These are the activations of a small neural network, seen along a few directions. Each row is one input.
In each table, some parts of the input vary, and every possible input appears once, in random order.
A made-up example of a description, with smaller parts first: one of 6 places along a line, together with either a single point or one of 9 places along a line or (one of 2 separate values, together with one of 8 places around a ring).
Shared parts are said once, and a part with two or three values counts as separate values.
(in the rows, 128 means zero)

Other details of the inputs vary at random and push rows far along two fixed directions, the same in every table; ignore that.

A family of inputs:
r1: [ 67 122 158 167 127 210 211 128 118  66 114 121 126]
r2: [144 129  67 150 154 130  90  99  82  78 142 128 165]
r3: [155 157 105 122 111 108  85  83  96 117 144 132 177]
r4: [138 127  71 139 146 145  70  91  95  93 133 127 167]
r5: [158 148 128 135 115  96  62  90 114 111 151 124 164]
r6: [164 121 118 146 130 142  57  81 119  81 135 119 181]
r7: [ 70 120 186 170 132 195 176 102 144  64 112  86 143]
r8: [188 144 113  85 121  29  78 168 142 219 143 166  73]
r9: [ 89 128 159  82 119 108 228 189 170 201 107 140  70]
r10: [168 127  82 104 156  38  86 194 120 197 145 140  63]
r11: [156 119  97 128 157  72  99 156 114 145 139 128  97]
r12: [164 127  68  73 135  63  95 169 130 206 135 159  95]
r13: [104 143 184 100  94 120 227 170 154 200 110 158  71]
r14: [143 123  94 155 145 130  52  98 110  93 142 104 159]
r15: [130 130  75 148 144 152  73  84  94  85 140 118 182]
r16: [155 122 103 111 130  86  83 150 141 163 140 124 113]
r17: [125 130 160 110 117  98 143 159 161 168 121 128 109]
r18: [169 137 131 149 123 132  63  67 111  78 146 129 174]
r19: [153 134  91 134 120 161  69  82 100  91 134 129 190]
r20: [177 147 104  90 122  68 114 129 119 186 132 164 113]
r21: [ 83 109 169 135 119 202 207 111 143  87 106 126 137]
r22: [ 96 126 172  96 103 131 223 184 165 201 103 152  79]
r23: [128 145  74 154 150 134  90  96  81  69 151 110 183]
r24: [ 56 126 171 153 129 205 208 106 135  76 106 106 147]
r25: [168 127 107 135 122 124  50 107 124 113 136 125 157]
r26: [ 89 108 183 162 111 213 168 108 152  64 112 101 135]
r27: [114 123 140 143 142 117 151 170 128 140 135 116  89]
r28: [ 75 118 163 149 110 219 189 104 135  74 117 113 156]
r29: [148 137  99 119 158  57  99 168 118 162 150 117  99]
r30: [ 98 102 179 108 139 103 209 189 173 191  96 138  41]
r31: [183 146 114  88 118  24  81 168 140 223 148 160  80]
r32: [107 119 174  90 115 127 228 177 166 196  96 159  75]
r33: [166 130 112 106 122  71  81 159 144 187 135 139 112]
r34: [161 112 102 137 138 128  59  91 120  87 138 112 163]
r35: [105 141 187 105  95 140 226 159 153 180 104 159  73]
r36: [ 72 128 148 167 130 196 199 128 115  76 126 117 136]
r37: [151 119  91 144 147 121  51 106 112 104 135 113 143]
r38: [ 81 131 176 138 104 194 190 107 135  92 108 116 164]
r39: [147 129 104 136 134 121  58  96 121  90 147  99 173]
r40: [ 75 110 160 157 134 210 193  94 127  66 102 120 148]
Each input here is: one of 2 separate values, together with one of 4 places along a line, together with one of 5 places along a line.
Question: Changing only the place on the line of 4 turns r31 into r18. The same change can be made to r15. Which row results?
Answer: r40
Question: Which other rows does r23 become when the place on the line of 4 takes its other values? List them by row number.
Answer: r1, r2, r36
Question: Which other rows does r37 become when the place on the line of 5 takes its other values? List them by row number.
Answer: r8, r10, r25, r26
Question: Which other rows does r32 become when the choice among 2 separate values takes its other values? List them by row number.
Answer: r6
